A small network was shown many inputs. Here are its activations along a few directions, one row for each input.
Each table varies a few parts of the input and shows all the possible inputs, shuffled.
A made-up example of a description, with smaller parts first: values(2) and (point or line(11) or (line(4) and ring(5))).
Shared parts are said once, and a part with two or three values counts as separate values.

Other details of the inputs vary at random and push rows far along two fixed directions, the same in every table; ignore that.

Table:
r1: [  3  56   9  63  69   5  -6  18 -24 -60   5]
r2: [  5  -2 -11 -42 -51 -12   2 -12  12   1  52]
r3: [ 12 -37 -12 -44 -24  -5  30 -20  -8  16 -17]
r4: [  2  -7  -1 -51 -50  -8 -11   5  -4  -4  45]
r5: [ 12 -20 -22 -47 -14 -21  20 -17 -14 -24  10]
r6: [ 17 -37 -13 -37 -31  -4  28 -20 -15  18 -15]
r7: [ -8  27   1 -13 -18  -3 -22   5   0 -14  42]
r8: [-42 -29  61  65  -6  40 -22  13  62  81 -82]
r9: [ -5  82   6  67  41  21 -37  18  19 -56  34]
r10: [  3  93  -4  52  45   9 -45  24   2 -69  55]
r11: [ 27 -18  -5 -40 -13 -25  23 -13 -27 -13  19]
r12: [  9 -23 -25 -49  -7 -24  21  -6 -17 -16  13]
r13: [ -9 -32   9 -43 -62  -1   4 -12  23  39  16]
r14: [ 18 -21 -21 -44 -10 -10  13 -20 -35  -9  18]
r15: [-13 -31  14 -28 -44   5  -2  12  19  38  11]
r16: [-32 -16  49  63   4  22 -24   8  63  93 -67]
r17: [ 10 -37 -16 -46 -17  -8  30  -9 -12  22 -12]
r18: [ -17  -21   56   86   43   25    7    0   32   56 -101]
r19: [ 14  14 -20 -18  14  -7   6  -5 -26 -28   3]
r20: [-35  75  20  83  50  26 -43  33  14 -30  12]
r21: [ 13 -25 -23 -43 -10  -6  22 -13 -34  -6  23]
r22: [ 14  77 -27  34  53   2 -18  10 -49 -88  27]
r23: [-16 -34  27  53  26   7  -5   4  31  60 -94]
r24: [ -4 -30  -1 -40 -50 -11   7  -2  25  48  29]
r25: [-21 -33  29  44  35   9  -4   0  32  57 -97]
r26: [  8   2 -24  -8  10 -17   8   6 -19 -31  12]
r27: [ 14  -5 -14 -45 -37 -11   3   5  15   7  59]
r28: [  6 -38  -4 -20 -11   5  20 -24 -12  18 -16]
r29: [ 11   4 -20  -6   3 -14   7  -5 -15 -39   8]
r30: [  2  67 -18  52  61  12 -12  17 -38 -68   9]
Each input here is: values(3) and (point or line(4) or line(5)).
- Changing only the values(3) part turns r15 into r4. The same change can be made to r27. Which row results? => r10
- Which other rows does r22 become when the values(3) part takes its other values? List them by row number. => r6, r30
- Which other rows agree with r8 in the values(3) part? List them by row number. => r2, r3, r5, r6, r9, r13, r18, r28, r29

Table:
r31: [ -8 -21 -26 -94 -66 -27  18  16 -31 -30  98]
r32: [-11 -39   9 -13  18  -6  36 -31 -29  29 -54]
r33: [ -5  71   5  59  33   7 -21   9  38 -74  33]
r34: [ 38 -30 -15 -56 -42 -13  64 -16 -29  -2 -19]
r35: [ -2 -60   8 -98 -82 -12  -5   5 -23  34  19]
r36: [ 20 -41   7  32   3  23  27  -8 -18  28 -71]
r37: [-37  82 -24  57  40  36 -34  23  -5 -43  31]
r38: [ -2 -51 -24  19  30 -39  12   9  24  68 -58]
r39: [  8  64 -20  41 106 -29 -30  38  16 -67 -30]
r40: [-13 -53  13   1  26  16  23 -26 -20  30 -62]
r41: [-33  48  -7  41   8   1 -25   9  19 -59  19]
r42: [-22 -25  51  45   9  25   2  32  52  57 -22]
r43: [ 38  33   2 -46 -25 -37   2   6 -37 -43 113]
r44: [-24  89   6  68  35  15 -72  12  -6 -89  -4]
r45: [ 10 -15  32  16 -13  15   0 -19  40  99 -27]
r46: [  7 -17  46  35 -19 -13  -8 -22  50  57 -33]
r47: [ 13  24 -49 -90 -53   2 -24 -11 -50 -38  73]
r48: [-14 -18  19  32   1  43   3   2  63  80 -29]
r49: [ 38 -43 -32 -50 -11  -7  31 -30 -55 -39  25]
- What do these inputs look like to the network? => values(2) or line(5) or (values(3) and line(4))
- Start at r34 and move only the line(5) part, one step at a time. The first step leads to r36. Which rows follow, in order? => r49, r40, r32

Table:
r50: [  9  64  -1  35  41  -4 -17  20 -12 -55  43]
r51: [ 13 -23  -1 -40 -34 -27   9  -7  10   3  22]
r52: [ -6 -26  26  50  26  13   9  -3  18  37 -89]
r53: [ -4 -18 -10 -32 -26  -2  -4  -4  -1  24  -3]
r54: [ -3 -20 -15 -29 -20  -6   7   1  15  21   5]
r55: [  9 -19 -26 -40  -1 -21  21  -9 -31 -15   4]
r56: [ -6 -33  26  49  36  18  12  -6  14  56 -81]
r57: [  9  -4 -17 -34 -26 -12   9 -12   8 -13  29]
r58: [ 14   1 -13 -34 -26  -2   3 -12 -16   2  31]
r59: [-13  17  17  64  33  23  -9   9  31  28 -33]
r60: [ -1 -18  10 -18 -25   9  13  -3  -6  21   9]
r61: [ -5  56  -1  36  27  12 -29   2  -7 -50  11]
r62: [ -9  62   4  37  28  13 -21  10 -21 -75  32]
r63: [-10 -24   2 -27 -24   3   3   3  -8  10   7]
r64: [  2 -15  -2 -17  -9 -18  -4  11   7   8  12]
- Changing only one part turns r59 into r54. The same change can be made to r50. Which row results? => r64
- What do these inputs look like to the network? => values(3) and (point or line(4))
- Start at r62 and move only the line(4) part, one step at a time. The first step leads to r61. Which rows follow, in order? => r57, r51
- Which other rows does r56 become when the values(3) part takes its other values? List them by row number. => r52, r55

Table:
r65: [ -1  30  12  24  11 -10 -16   6  11 -23  16]
r66: [ 45  15 -38 -13  29 -40  22   3 -22 -50  19]
r67: [-24  12  29  91  47  46 -14   0  15  34 -66]
r68: [  3 -33  16 -23 -33  -4  24  -8   7  22  -1]
r69: [  8  57 -23  47  96 -18  -5   6 -26 -82  -3]
r70: [ -1  -5  -3 -26  -8  -7  -2  16 -13  -4  30]
r71: [ 19 -18  -3 -37 -26  -6  14  -5  -2  22  36]
r72: [  7 -26   1 -22 -25   4  22 -10   4  37   5]
r73: [  5 -20 -12 -24 -28  -5   4  -9  38  40   2]
r74: [ -1  61 -40 -13  13 -16 -26  19 -10 -80  64]
r75: [-32   6  20  47  28  35 -21  10  -6  13 -66]
r76: [  16   72  -25  -13    8    0  -14   -7  -61 -121   66]
r77: [-11 -53  -4 -35 -34   5  12  -9 -12  36 -21]
r78: [-36  29  28  83  54  30 -21  31  11   6 -47]
r79: [  8 -29  -1 -34 -36  -2  17 -21 -17  -6  12]
r80: [ -9 -41   2 -36 -34 -18   0   4  16  50  -8]
r81: [  8 -33   2 -28 -33 -11   8 -11  24  59   1]
r82: [-24   6  32  74  35  48 -15  -4  13  44 -83]
r83: [  5  -5  -5 -24 -28 -17  -1  -6  31  -5  16]
r84: [ 15 -24  12 -37 -33 -15  13  -5   1   7  30]
- What do these inputs look like to the network? => values(2) or (values(3) and line(6))
- Which other rows does r65 become when the values(3) part takes its other values? List them by row number. => r80, r81
- Start at r82 and move only the line(6) part, one step at a time. The first step leads to r67. Which rows follow, in order? => r72, r71, r81, r73
